Each row below holds a small network's activations on one input, seen along a few directions.
Each table varies a few parts of the input and shows all the possible inputs, shuffled.
Descriptions start from the smaller parts, as in this example, which fits no table here: ring(8) and (point or ring(9) or (values(3) and line(4))).
Shared parts are said once, and a part with two or three values counts as separate values.

Other details of the inputs vary at random and push rows far along three fixed directions, the same in every table; ignore that.

Table:
R1: -8,49,21,6,-9,21,-27,48,13,21,-38
R2: 42,-14,4,-35,29,20,57,1,-7,-1,26
R3: -51,-12,-15,5,28,9,-6,-17,-15,-9,-5
R4: 51,-32,21,27,33,-16,35,-9,-39,10,60
R5: -59,-27,-34,1,15,-26,-28,-39,5,-19,3
R6: 39,-13,-8,-22,21,5,53,5,-23,1,40
R7: 55,27,-6,27,-96,-20,4,-34,11,-7,-8
R8: -24,49,52,16,-49,8,1,54,-23,54,-18
R9: 1,33,-4,11,-17,-5,-33,18,37,3,-43
R10: -33,-5,-2,-28,39,0,-28,23,-7,14,5
R11: -34,-14,10,-25,15,-8,1,29,-13,1,-6
R12: 45,-18,9,-43,20,18,70,3,-1,-7,23
R13: 4,39,22,-2,-17,11,-14,58,15,17,-39
R14: -21,51,29,20,-28,25,-16,37,2,49,-36
R15: 31,2,-10,53,-20,-3,-73,-24,32,-6,-14
R16: 29,7,-12,78,-3,5,-66,-39,27,-3,-20
R17: 38,-21,2,-43,12,-5,49,-10,-4,6,41
R18: 29,-15,-1,-23,2,-21,57,6,-32,-10,60
R19: 34,-21,8,-48,10,2,50,1,-4,-9,40
R20: -44,-15,-19,-16,50,9,-21,-14,21,0,-21
R21: 1,46,32,-10,-31,-5,-23,66,13,17,-18
R22: 34,-25,8,-34,4,-5,59,0,-25,-12,41
R23: -18,37,20,20,-42,11,-3,22,-3,5,-33
R24: -51,-20,-30,-2,36,9,-19,-36,10,0,-8
R25: -14,51,74,-6,-43,13,11,94,-20,47,-30
R26: -45,1,26,-32,36,11,-9,35,-8,43,0
R27: 27,-18,6,-14,8,13,74,-14,-34,-4,35
R28: 64,28,-8,37,-91,3,24,-61,20,-16,-22
R29: -46,4,37,-22,25,12,5,51,-31,32,0
R30: -45,-24,-19,-19,17,-18,-23,-10,12,-34,-8
R31: -32,-40,-32,50,56,8,-51,-27,10,-5,2
R32: 56,25,-3,26,-88,9,23,-50,19,-29,-21
R33: -42,-28,-60,3,42,-3,-44,-59,24,-40,-1
R34: 61,31,-2,18,-76,20,11,-42,30,-17,-17
R35: -11,36,7,15,-29,10,-25,27,9,13,-31
R36: 120,7,-13,59,-56,-13,-45,-76,42,-29,3
R37: -17,42,35,10,-50,-4,-10,57,-18,25,-19
R38: -15,-35,-1,35,55,-13,-49,-20,-6,-4,4
R39: -45,-32,-54,0,38,-11,-31,-56,28,-24,-6
R40: -24,-38,-18,58,59,-3,-43,-44,-6,-12,-2
R41: 23,-18,5,-30,-4,-21,65,12,-26,-15,51
R42: 103,-14,-36,68,-80,-20,-35,-93,42,-57,-7
R43: 21,-21,6,-23,-5,-12,70,-11,-30,6,50
R44: -17,51,56,5,-42,-3,-3,76,-12,47,-33
R45: -40,-9,0,-27,36,-7,-26,20,0,25,-4
R46: 41,45,15,-4,-45,-7,-22,34,13,7,-4
R47: 21,-25,12,-30,-9,2,70,-14,-28,-5,46
R48: -44,-5,0,-28,39,8,-31,12,-1,12,5
R49: 66,33,-15,28,-73,23,-1,-56,26,-17,-12
R50: -44,3,43,-24,20,4,19,55,-28,45,-5
R51: 78,38,8,0,-73,-19,3,2,30,0,-3
R52: 26,-22,-5,-21,2,-12,49,-7,-36,-6,49
R53: -49,-10,18,-24,16,0,-1,28,-10,2,-8
R54: 6,38,-3,10,-11,1,-37,25,28,-8,-34
R55: -30,-14,-27,-16,52,7,-31,-6,12,-11,-16
R56: -32,-47,-31,54,46,-2,-35,-37,-4,-16,0
R57: -26,37,7,16,-27,20,-31,15,16,9,-35
R58: 40,-20,-10,-24,16,-3,64,-4,-16,10,35
R59: 31,-30,1,-34,4,-20,58,4,-21,1,30
R60: 24,-19,3,-21,-2,-4,59,-12,-35,-6,56
R61: -41,-23,-19,-16,21,-25,-16,-9,8,-13,-4
R62: -52,-15,-34,-1,42,16,-32,-36,7,-11,-4
R63: 43,-17,5,-41,20,12,67,10,0,-14,26
R64: -54,-37,-54,4,25,-13,-28,-63,21,-57,-14
R65: -10,52,40,4,-13,22,-12,59,12,48,-47
R66: 28,-17,-4,-15,8,-19,77,4,-23,-5,35
R67: -21,38,12,30,-40,5,-10,10,0,16,-37
R68: -36,66,71,14,-37,19,-7,92,-41,68,-14
R69: -61,-16,-1,-11,12,0,-9,-5,-12,-5,4
R70: -36,-44,-22,46,33,-9,-48,-34,-10,-8,16
R71: 39,2,-22,68,6,2,-79,-53,49,-24,-37
R72: 33,-4,-28,63,-5,6,-66,-34,47,-22,-33
R73: 51,-18,0,-36,25,-3,65,16,-7,8,24
R74: -20,32,13,20,-36,2,-15,28,-3,7,-38
R75: 31,-22,-5,-17,7,-12,77,-4,-30,4,31
R76: -45,-27,-52,9,29,-12,-27,-53,7,-44,-5
R77: 47,-16,-1,-41,25,-4,61,23,5,-21,29
R78: -42,-19,-25,-12,25,-18,-32,-13,4,-28,-2
R79: -32,-9,5,-19,23,-8,-8,26,-22,6,-1
R80: -42,-20,-29,4,30,-2,-15,-25,-13,-16,-8
R81: -44,-1,27,-37,32,18,-8,36,-5,25,-1
R82: -35,-12,1,-33,32,-1,-19,20,2,5,0
R83: -48,3,20,-29,41,20,-24,30,-11,29,2
R84: 69,30,-14,18,-71,-4,8,-24,34,-32,-6
Each input here is: ring(6) and (values(2) or (values(3) and line(4))).
The inputs of R41 and R84 match in every part but the ring(6) part. If R52 is changed in the same way as R41 into R84, which row does it become?
Answer: R6
The inputs of R75 and R45 match in every part but the ring(6) part. If R76 is changed in the same way as R75 into R45, which row does it become?
Answer: R46
The inputs of R64 and R21 match in every part but the ring(6) part. If R28 is changed in the same way as R64 into R21, which row does it become?
Answer: R26
A walk changes only the ring(6) part. It starts at R16 and steps to R40. List the rest of the walk in order.
Answer: R4, R38, R36, R71
Which other rows does R32 become when the line(4) part takes its other values? List them by row number.
Answer: R23, R64, R74
Which other rows does R58 become when the values(3) part takes its other values? List them by row number.
Answer: R6, R35
Which other rows does R42 become when the values(2) part takes its other values? List them by row number.
Answer: R38

Table:
R85: 36,10,15,-30,31,24,59,31,-11,15,30
R86: 6,35,-4,4,-36,-6,-42,14,38,-14,-39
R87: 44,-7,1,25,-24,-14,13,-23,-9,1,22
R88: 35,-10,-9,27,-18,-14,1,-36,3,-9,27
R89: -66,0,15,-14,43,11,-43,39,3,42,-16
R90: 31,-11,36,-38,23,9,54,41,-17,21,33
R91: 47,2,-14,-4,-59,-11,19,-39,-3,-25,15
R92: 35,36,29,38,-60,3,-28,7,7,8,-33
R93: 22,50,13,21,-53,-12,-23,46,18,6,-43
R94: 2,56,22,-9,-67,9,-27,30,13,9,-25
R95: 34,6,-18,-1,-50,-10,7,-43,6,-29,15
R96: -65,8,3,-22,45,2,-36,57,11,11,-33
R97: 30,-11,26,-30,26,-8,51,35,-29,30,43
R98: 19,20,18,31,-39,0,-38,-3,14,1,-26
R99: -45,-7,19,-3,36,6,-29,30,-6,20,-23
R100: 37,-4,39,-32,11,12,52,44,-14,24,20
R101: 45,2,-12,37,-13,10,23,-23,1,-12,11
R102: -67,7,5,2,63,21,-27,41,-8,28,-22
R103: -20,-63,-9,3,51,1,10,-36,-15,-19,22
R104: 30,10,28,17,19,14,63,49,-40,28,27
R105: -3,35,18,34,-30,-7,-46,13,8,28,-19
R106: -34,-37,-27,-57,38,5,11,-29,-3,-19,28
R107: -51,-51,-33,-17,39,-10,7,-37,-24,-25,34
R108: 14,44,23,40,-53,-1,-30,27,2,38,-23
R109: 71,2,-18,8,-21,8,35,-34,6,-14,7
R110: 28,-13,42,0,20,3,56,44,-37,18,43
R111: 46,-22,-31,-15,-14,-5,-4,-71,26,-24,23
R112: -23,-43,-25,-19,55,-20,12,-9,-10,-22,17
R113: -14,-1,-44,34,9,9,-45,-68,26,-27,-27
R114: -6,-22,-39,-24,-44,3,47,-97,18,-47,-12
R115: -123,16,10,-20,15,14,-5,11,-6,18,-43
R116: -94,-3,8,17,55,-10,-43,60,-10,16,-21
R117: -24,-54,-26,-22,60,-8,2,-35,-3,0,23
R118: 59,-5,-8,24,-39,-22,23,-13,8,-27,7
R119: 30,5,-18,-17,-43,-8,11,-34,6,-26,13
R120: 27,5,25,-3,29,14,59,50,-35,29,25
R121: -23,-7,-45,12,12,23,-59,-63,41,-26,-40
R122: -50,-25,-39,17,20,-2,-87,-75,37,-34,-34
R123: -11,51,25,28,-63,-1,-25,41,-6,16,-18
R124: -2,45,13,30,-40,-12,-42,35,20,4,-38
R125: 31,-2,22,-31,21,-16,56,62,-18,12,25
R126: -40,-45,-37,-42,44,-5,9,-34,-10,-22,26
What do these inputs look like to the network?
Answer: values(2) and (point or (line(4) and values(5)))
The inputs of R105 and R108 match in every part but the values(2) part. If R90 is changed in the same way as R105 into R108, which row does it become?
Answer: R100
A walk changes only the line(4) part. It starts at R118 and steps to R112. List the rest of the walk in order.
Answer: R93, R96
Which other rows does R104 become when the values(2) part takes its other values? List them by row number.
Answer: R101

Table:
R127: -6,-3,11,0,21,11,-4,7,-12,21,18
R128: 22,11,2,22,-26,4,-22,-21,8,3,-2
R129: 65,0,5,-13,-34,-2,54,-2,-1,-3,18
R130: -21,-67,-69,-29,47,-11,9,-97,8,-56,32
R131: -23,0,7,-19,27,9,10,20,0,15,-5
R132: -6,-7,6,19,28,0,14,13,-17,9,2
R133: 27,13,-3,9,-15,-6,-40,2,23,-14,-18
R134: -26,-6,13,-12,7,-8,8,19,-17,4,9
R135: -27,-8,5,-10,9,-12,6,15,-14,10,8
R136: 17,11,2,4,-37,-3,-2,-14,11,-13,-7
R137: 37,15,-8,13,-14,-6,-23,1,30,-2,-11
R138: -21,4,3,-17,13,7,11,26,-13,11,0
R139: -19,-3,16,-17,12,8,10,28,-10,10,-1
R140: -22,12,-11,55,-4,2,-53,-5,12,-9,-26
R141: -23,0,14,-21,24,13,11,21,-3,6,-3
R142: -26,10,4,-20,25,13,12,26,-7,12,-3
R143: 70,-5,13,6,-26,-5,51,-10,-12,1,21
R144: -29,8,-2,30,-8,2,-57,-17,13,4,-31
R145: 8,2,-1,-10,-15,-9,25,5,-16,-2,17
R146: 2,15,-5,11,-34,-7,-19,-15,16,-5,-18
What do these inputs look like to the network?
Answer: values(2) or line(6) or (values(3) and line(4))
A walk changes only the line(4) part. It starts at R145 and steps to R130. List the rest of the walk in order.
Answer: R138, R142

Table:
R147: -26,14,10,5,-2,10,-50,12,20,4,-30
R148: -22,11,-4,24,-19,-1,-26,-21,2,11,-14
R149: -21,17,-4,-2,-23,-17,-33,11,6,5,-14
R150: 116,-13,-43,-9,-56,-5,71,-86,32,-58,22
R151: 21,34,16,7,-12,9,-5,39,8,6,-15
R152: -14,-15,-15,24,26,-3,-16,-10,-4,-13,5
R153: 100,-6,-32,-2,-63,-3,62,-71,12,-54,31
R154: -51,-59,-41,-49,81,4,10,-51,4,-15,26
R155: -3,7,-11,29,10,1,-36,-2,18,-5,-28
R156: 13,26,26,19,-21,3,35,40,-22,23,-2
R157: -49,12,-10,2,-5,8,-43,-17,6,2,-16
R158: -42,-28,-38,39,7,-6,-79,-74,27,-34,-24
R159: 8,-28,43,-31,38,2,96,53,-60,36,50
R160: 17,29,26,-2,-54,-16,-1,37,2,7,-15
R161: -38,-5,-16,-8,2,8,-33,-29,25,-9,-35
R162: 24,31,32,-10,-9,10,3,50,-4,32,3
R163: 0,32,44,-9,-32,14,22,54,-23,27,-4
R164: -22,-60,2,-31,90,-2,31,6,-22,5,35
R165: 20,36,32,31,-31,1,-18,40,-12,31,0
R166: -13,-50,-6,-31,91,-3,30,4,-25,14,46
R167: -18,14,-11,5,-17,-15,-22,13,9,-13,-20
What do these inputs look like to the network?
Answer: values(3) and (point or ring(6))
The inputs of R149 and R167 match in every part but the values(3) part. If R157 is changed in the same way as R149 into R167, which row does it become?
Answer: R153
Which other rows does R154 become when the values(3) part takes its other values? List them by row number.
Answer: R150, R161
List by row number the other rows that have the values(3) part in common with R160.
Answer: R147, R158, R159, R161, R163, R164
